These are the activations of a small network on made-up records, seen along a few directions, one row for each record.
Each row is followed by the record's values for the fields L, F, P, Y, B, U, H.
Not every record has every field; a missing one is written absent.
Other fields move the rows too, some of them a lot.
In the rows, zero is written as 500.
Random noise pushes rows far along 2 fixed directions. That doesn't count. These rows show it; they differ only by the noise:
[631 516 562 579 443 477 580 492 611 432 486 444 624 500 454 536 528 533]
[588 506 586 558 438 462 526 481 533 418 528 466 537 523 471 513 514 563]
[446 518 437 579 470 442 591 490 482 583 370 570 572 528 477 545 487 542]
[518 514 500 574 457 454 572 488 520 511 433 519 573 522 471 535 502 546]

[466 432 529 595 478 491 600 498 557 368 534 504 543 527 531 491 513 469]	L=l1, F=f4, P=absent, Y=y2, B=b1, U=u1, H=h2
[623 610 506 346 498 542 542 503 548 576 460 331 524 454 400 570 536 500]	L=l1, F=f5, P=p2, Y=y4, B=b4, U=u10, H=absent
[430 511 492 517 469 548 514 523 439 583 407 493 519 474 446 536 498 450]	L=l1, F=f5, P=absent, Y=y2, B=b4, U=u5, H=h1
[599 486 771 439 383 566 364 547 444 420 712 387 343 574 474 440 558 684]	L=l1, F=f5, P=absent, Y=y4, B=b3, U=u9, H=h2
[ 93 450 296 536 508 467 521 504 298 705 300 736 372 635 539 563 514 556]	L=l1, F=f5, P=absent, Y=y2, B=b1, U=u1, H=h1
[194 455 377 557 526 383 502 451 308 562 377 733 375 658 648 493 503 627]	L=l1, F=f4, P=p1, Y=y2, B=b1, U=u3, H=absent
[618 536 466 389 576 617 479 491 535 590 468 406 541 363 456 505 430 385]	L=l2, F=f5, P=absent, Y=y4, B=b3, U=u8, H=h2
[474 600 401 423 710 473 460 433 435 544 496 512 482 358 487 457 357 411]	L=l2, F=f4, P=p2, Y=y4, B=b3, U=u10, H=absent
[558 406 648 636 457 487 586 504 682 204 673 452 560 606 536 465 574 533]	L=l1, F=f4, P=absent, Y=y2, B=b1, U=u1, H=h2
[543 612 404 372 536 502 615 498 547 663 352 411 592 411 395 578 515 482]	L=l1, F=f4, P=p2, Y=y4, B=b4, U=u10, H=absent
[601 533 664 453 620 506 432 390 478 369 653 380 350 422 471 415 397 496]	L=l1, F=f4, P=p2, Y=y4, B=b3, U=u8, H=absent
[434 425 504 549 464 465 471 521 369 440 572 574 402 640 590 432 517 559]	L=l2, F=f5, P=absent, Y=y3, B=b1, U=u3, H=h2
[490 453 533 485 499 426 396 479 357 416 576 515 365 584 513 437 490 600]	L=l2, F=f4, P=p1, Y=y3, B=b1, U=u3, H=absent
[368 436 431 592 470 439 654 495 573 525 499 598 559 685 594 505 647 547]	L=l1, F=f5, P=absent, Y=y4, B=b1, U=u2, H=h2
[465 472 424 410 373 587 658 539 510 714 322 454 571 601 372 565 627 606]	L=l1, F=f4, P=absent, Y=y4, B=b4, U=u10, H=h2
[271 364 579 513 498 361 327 452 216 338 738 723 173 726 682 364 496 677]	L=l2, F=f4, P=absent, Y=y3, B=b1, U=u3, H=h2
[854 492 779 449 474 527 302 466 624 120 843 207 458 440 470 469 529 482]	L=l2, F=f5, P=p1, Y=y2, B=b1, U=u1, H=absent
[668 535 636 537 493 472 360 433 526 295 691 429 421 469 506 435 444 505]	L=l2, F=f5, P=p1, Y=y2, B=b1, U=u7, H=absent
[549 455 701 534 479 496 485 453 587 207 826 445 455 649 620 428 585 595]	L=l1, F=f5, P=absent, Y=y4, B=b4, U=u10, H=h2
[253 502 306 553 510 504 588 543 453 760 234 646 583 516 494 619 505 459]	L=l1, F=f5, P=absent, Y=y2, B=b4, U=u7, H=h1
[361 510 419 561 471 452 541 504 394 565 348 602 443 638 555 506 528 599]	L=l1, F=f5, P=p1, Y=y2, B=b1, U=u3, H=absent
[653 488 627 558 517 603 564 485 703 394 564 363 619 487 452 492 552 484]	L=l1, F=f5, P=absent, Y=y1, B=b3, U=u8, H=h1
[414 464 468 511 598 432 497 465 427 432 638 614 439 502 604 415 494 483]	L=l2, F=f4, P=absent, Y=y4, B=b2, U=u10, H=h2
[339 524 384 655 713 439 578 446 562 466 479 670 579 408 567 410 341 322]	L=l2, F=f4, P=absent, Y=y3, B=b3, U=u6, H=h2
[540 497 618 491 479 521 476 504 550 481 606 493 522 449 550 492 535 581]	L=l1, F=f4, P=absent, Y=y4, B=b3, U=u9, H=h1
[646 522 415 480 410 567 557 536 603 616 347 445 696 371 427 576 513 409]	L=l2, F=f4, P=absent, Y=y2, B=b1, U=u7, H=h1
[629 546 502 480 514 469 455 492 564 409 627 404 506 414 488 482 505 543]	L=l2, F=f4, P=p2, Y=y4, B=b2, U=u4, H=absent
[618 455 576 627 468 480 510 475 693 292 676 520 579 563 586 488 523 512]	L=l2, F=f5, P=absent, Y=y2, B=b1, U=u7, H=h2
[666 476 464 509 478 554 585 544 688 520 472 426 675 524 446 554 681 455]	L=l2, F=f5, P=absent, Y=y1, B=b1, U=u2, H=h1
[260 453 516 538 518 440 497 454 388 436 656 643 371 699 660 442 522 620]	L=l1, F=f5, P=absent, Y=y4, B=b4, U=u10, H=h2
[384 511 280 599 617 509 664 509 489 661 378 619 623 482 542 489 458 404]	L=l2, F=f5, P=absent, Y=y4, B=b4, U=u10, H=h2
[312 416 432 655 471 465 642 531 546 473 457 615 547 687 564 518 556 554]	L=l1, F=f5, P=absent, Y=y2, B=b1, U=u1, H=h2
[204 469 319 639 471 430 650 514 473 643 456 729 527 661 640 539 559 623]	L=l1, F=f5, P=absent, Y=y4, B=b4, U=u4, H=h2
[685 565 544 481 469 556 449 517 681 479 491 414 619 386 414 524 496 400]	L=l2, F=f5, P=absent, Y=y2, B=b2, U=u7, H=h2
[587 530 394 391 599 603 534 499 517 685 355 433 597 299 430 514 401 346]	L=l2, F=f4, P=absent, Y=y4, B=b3, U=u8, H=h2
[405 433 416 681 433 454 725 541 631 534 397 635 703 661 557 560 557 563]	L=l1, F=f4, P=absent, Y=y2, B=b1, U=u7, H=h2
[531 515 659 347 487 533 253 509 375 477 678 456 264 482 487 400 428 571]	L=l2, F=f5, P=absent, Y=y4, B=b3, U=u9, H=h2
[512 545 437 624 581 463 518 462 578 476 466 507 616 466 498 489 434 411]	L=l2, F=f5, P=p1, Y=y2, B=b2, U=u7, H=absent
[455 566 476 522 629 437 530 491 551 551 423 510 561 386 476 546 417 414]	L=l1, F=f4, P=p2, Y=y2, B=b3, U=u5, H=absent
[398 501 392 604 621 511 703 474 655 549 426 586 684 522 609 521 475 428]	L=l1, F=f5, P=absent, Y=y4, B=b3, U=u8, H=h2
[486 450 599 632 540 443 571 502 667 348 629 558 608 535 589 493 492 499]	L=l1, F=f4, P=absent, Y=y2, B=b3, U=u5, H=h2
[376 500 319 535 379 557 671 579 465 741 150 594 609 615 485 581 607 549]	L=l1, F=f5, P=absent, Y=y2, B=b1, U=u3, H=h1
[522 548 375 615 621 514 616 518 673 602 405 516 719 340 579 471 389 330]	L=l2, F=f5, P=absent, Y=y4, B=b3, U=u9, H=h2
[556 452 518 439 353 572 628 530 564 580 433 393 580 597 386 528 675 609]	L=l1, F=f4, P=absent, Y=y4, B=b2, U=u10, H=h2
[700 538 710 384 342 491 390 513 409 412 596 358 351 508 378 525 520 622]	L=l1, F=f4, P=p2, Y=y2, B=b1, U=u7, H=absent
[391 496 436 612 573 466 547 463 561 444 457 528 525 518 539 534 508 464]	L=l1, F=f5, P=p1, Y=y2, B=b1, U=u1, H=absent
[523 423 552 591 503 466 510 514 504 373 658 524 461 632 552 420 590 535]	L=l2, F=f5, P=absent, Y=y1, B=b1, U=u2, H=h2
[576 569 656 430 634 421 243 399 406 316 722 437 329 245 547 354 282 365]	L=l2, F=f4, P=p1, Y=y2, B=b3, U=u5, H=absent

Here are new rows. What are their fields?
[577 600 476 427 690 497 451 435 504 457 566 438 507 349 473 453 384 405]	L=l2, F=f4, P=p2, Y=y4, B=b3, U=u10, H=absent
[337 558 238 575 665 474 551 470 444 655 274 596 572 365 515 540 380 309]	L=l2, F=f5, P=p1, Y=y2, B=b1, U=u1, H=absent
[624 548 381 362 527 495 527 510 429 685 372 414 444 396 321 510 511 454]	L=l2, F=f4, P=p2, Y=y4, B=b1, U=u2, H=absent
[332 472 431 553 487 419 471 473 325 522 511 671 409 544 593 432 392 506]	L=l2, F=f4, P=absent, Y=y2, B=b1, U=u7, H=h2
[348 396 478 573 523 406 501 503 356 459 605 649 377 658 582 399 539 574]	L=l2, F=f4, P=absent, Y=y1, B=b1, U=u2, H=h2
[421 483 391 513 556 425 479 473 452 543 449 556 520 503 495 528 463 503]	L=l2, F=f4, P=p1, Y=y2, B=b1, U=u1, H=absent
[889 558 663 409 396 619 431 556 765 376 569 250 644 357 362 555 551 391]	L=l2, F=f5, P=absent, Y=y2, B=b2, U=u7, H=h2
[692 529 635 501 424 501 466 507 605 380 576 371 515 532 474 585 566 558]	L=l1, F=f5, P=p2, Y=y2, B=b1, U=u7, H=absent
[445 563 370 371 447 457 429 552 281 690 447 500 312 450 401 486 443 619]	L=l2, F=f4, P=p2, Y=y4, B=b2, U=u4, H=absent
[174 424 439 547 537 382 375 448 214 461 576 825 212 707 713 404 458 623]	L=l2, F=f5, P=absent, Y=y2, B=b1, U=u3, H=h2
[635 532 554 615 627 506 463 439 630 271 621 412 541 401 486 454 460 370]	L=l2, F=f5, P=p1, Y=y2, B=b1, U=u1, H=absent
[631 541 380 339 469 494 499 552 454 654 321 423 505 429 381 598 514 483]	L=l2, F=f4, P=p2, Y=y3, B=b1, U=u3, H=absent
[303 482 352 575 533 473 681 489 531 606 419 624 611 610 605 523 546 504]	L=l1, F=f5, P=absent, Y=y4, B=b4, U=u10, H=h2
[714 478 628 483 379 562 404 506 604 374 626 388 532 503 477 523 565 528]	L=l2, F=f5, P=absent, Y=y2, B=b1, U=u7, H=h1
[624 463 596 542 419 487 558 512 604 386 539 354 606 567 426 536 581 565]	L=l1, F=f4, P=p1, Y=y2, B=b1, U=u1, H=absent
[216 398 394 533 534 389 460 483 297 526 531 715 378 616 613 473 440 545]	L=l2, F=f4, P=absent, Y=y2, B=b1, U=u1, H=h2
[368 463 432 534 390 507 533 526 455 643 381 626 521 634 513 607 586 610]	L=l1, F=f5, P=absent, Y=y2, B=b1, U=u7, H=h1
[436 459 394 488 449 530 503 542 485 607 406 537 550 592 451 575 573 529]	L=l2, F=f5, P=absent, Y=y2, B=b1, U=u1, H=h1
[697 632 564 510 634 508 434 488 626 449 572 345 539 305 440 420 363 382]	L=l2, F=f5, P=p2, Y=y4, B=b3, U=u9, H=absent
[662 556 537 504 473 508 446 524 537 413 633 346 471 467 451 467 511 557]	L=l2, F=f5, P=p2, Y=y4, B=b2, U=u4, H=absent
[391 397 415 662 428 454 741 556 645 513 407 578 715 693 531 557 600 568]	L=l1, F=f4, P=absent, Y=y2, B=b1, U=u1, H=h2
[549 400 639 577 403 476 572 496 585 322 699 450 469 701 559 434 669 600]	L=l1, F=f5, P=absent, Y=y4, B=b1, U=u2, H=h2
[321 400 496 618 426 429 591 512 453 415 492 676 458 751 640 454 566 659]	L=l1, F=f4, P=absent, Y=y2, B=b1, U=u3, H=h2
[555 424 611 481 361 523 503 510 545 371 521 510 487 643 531 518 671 661]	L=l1, F=f4, P=absent, Y=y2, B=b1, U=u3, H=h1
